These are the activations of a small neural network, seen along a few directions. Each row is one input.
In each table, some parts of the input vary, and every possible input appears once, in random order.
Descriptions start from the smaller parts, as in this example, which fits no table here: one of 8 places around a ring, together with either a single point or one of 9 places around a ring or (one of 3 separate values, together with one of 6 places along a line).
Shared parts are said once, and a part with two or three values counts as separate values.
(in the rows, 128 means zero)

Other details of the inputs vary at random and push rows far along three fixed directions, the same in every table; ignore that.

A family of inputs:
R1: [139 118 121 147 149 128 121 113 137 116 104]
R2: [146 132 118 145 151 125 115 116 130 123 110]
R3: [ 62 168  77 203  61 196 115 192 113 156 122]
R4: [144 128 126 133 133 126 111 126 125 117 142]
R5: [142 119 119 143 147 129 122 117 139 115 102]
R6: [134 112 129 131 139 130 104 130 127 118 134]
R7: [137 113 129 134 131 128 116 123 132 110 137]
R8: [ 62 122  73  65 139  75 181 102 174 179 165]
R9: [141 118 128 134 126 118 110 125 128 116 133]
R10: [142 129 127 122 129 132 116 132 135 107 136]
R11: [143 119 119 136 145 131 122 123 146 114  99]
R12: [ 54 119  71  72 148  74 186 102 170 181 173]
R13: [140 116 128 133 124 126 114 117 131 112 134]
R14: [140 134 130 132 128 122 114 122 127 108 138]
R15: [136 128 129 118 137 136 110 135 133 108 133]
R16: [163 124 220  84 121 133 202 135  76 171 108]
R17: [138 135 128 128 130 117 104 126 120 115 133]
R18: [134 113 129 119 135 135 110 135 137 110 128]
R19: [147 131 125 132 126 123 109 120 125 119 139]
R20: [135 137 130 123 129 121 109 125 124 107 132]
R21: [ 56 171  76 199  58 201 121 193 117 151 121]
R22: [ 39 154  86  78 175  61 186  93 191 204 166]
R23: [130 112 131 130 138 134 109 127 129 112 134]
R24: [145 134 119 134 148 131 122 122 142 114 104]
R25: [142 133 121 145 151 129 120 113 133 116 110]
R26: [158 104 216  83 124 137 207 137  82 176 108]
R27: [130 134 148 150 150 124 107 124 154 123 118]
R28: [145 132 127 121 123 129 114 125 135 109 133]
R29: [135 121 128 129 128 116 104 126 123 115 127]
R30: [142 118 126 130 122 127 114 120 133 111 132]
R31: [132 113 129 126 138 134 110 130 131 111 132]
R32: [131 122 131 129 127 120 108 123 125 108 128]
R33: [137 137 131 117 127 123 109 130 130 105 128]
R34: [139 120 129 130 124 123 115 125 133 108 131]
R35: [133 128 131 128 141 134 109 128 125 111 139]
R36: [ 59 124  75  66 141  71 182 106 174 176 164]
R37: [144 133 127 133 128 119 109 125 125 115 138]
R38: [141 113 126 135 131 125 111 126 129 117 136]
R39: [144 134 119 141 150 129 121 116 135 115 108]
R40: [144 133 126 127 125 127 114 119 129 110 137]
R41: [140 129 129 132 133 129 115 124 128 110 142]
R42: [134 123 130 119 124 123 110 131 133 106 122]
R43: [141 135 129 129 127 123 115 125 129 107 136]
R44: [157 114 224  95 117 137 193 136  64 169  98]
R45: [143 132 128 130 126 126 114 117 128 112 140]
R46: [142 130 127 129 131 130 116 126 129 108 139]
R47: [ 82 144 160 154  50 182 217 179  67 232 100]
R48: [161 126 227  94 123 135 192 132  60 169 105]
R49: [144 118 118 147 149 124 116 116 134 124 105]
R50: [ 52 163  72 209  41 189 129 187 123 154 118]
Each input here is: one of 2 separate values, together with either a single point or (one of 4 places along a line, together with either a single point or one of 5 places along a line).
The inputs of R47 and R19 match in every part but the choice among 2 separate values. If R7 is changed in the same way as R47 into R19, which row does it become?
Answer: R41
The inputs of R4 and R38 match in every part but the choice among 2 separate values. If R37 is changed in the same way as R4 into R38, which row does it become?
Answer: R9
Change only the place on the line of 5 in R46. List by row number the other rows that result.
Answer: R20, R21, R40, R43
Start at R8 and move only the place on the line of 4, one step at a time. The first step leads to R30. Which rows follow, in order?
Answer: R13, R47

A family of inputs:
R51: [109 124 108 129 115 123 135 128 131 140 137]
R52: [107 123 109 126 120 128 135 132 133 139 137]
R53: [170 117 152 111 156 106  97 106 138  87 135]
R54: [103 136 116 127 126 128 131 134 134 140 140]
R55: [105 123 110 123 122 130 135 134 134 137 136]
R56: [170 114 148 117 156 103  95 102 131  92 140]
R57: [108 139 111 122 120 126 135 133 134 136 135]
R58: [108 126 110 124 115 126 137 132 138 135 132]
R59: [166 151 146 225  59 212  69 182  82  84  89]
R60: [107 139 111 143 141 126 138 124 144 147 115]
R61: [105 136 115 130 124 126 131 131 133 142 141]
R62: [111 140 105 139 138 127 141 123 141 144 113]
R63: [175 117 147 107 153 106 100 105 135  84 133]
R64: [107 137 110 123 123 129 134 133 131 137 138]
R65: [104 138 117 126 123 126 131 134 137 139 137]
R66: [167 107 236 101 137 146 226 131  64 198  73]
R67: [106 125 110 122 118 128 135 135 137 136 133]
R68: [175 114 144 109 159 107  97 104 130  88 139]
What do these inputs look like to the network?
Answer: one of 3 separate values, together with either a single point or one of 5 places along a line
Change only the choice among 3 separate values in R60. List by row number the other rows that result.
Answer: R62, R66
List by row number the other rows that have the choice among 3 separate values in common with R57.
Answer: R59, R62, R63, R64, R68
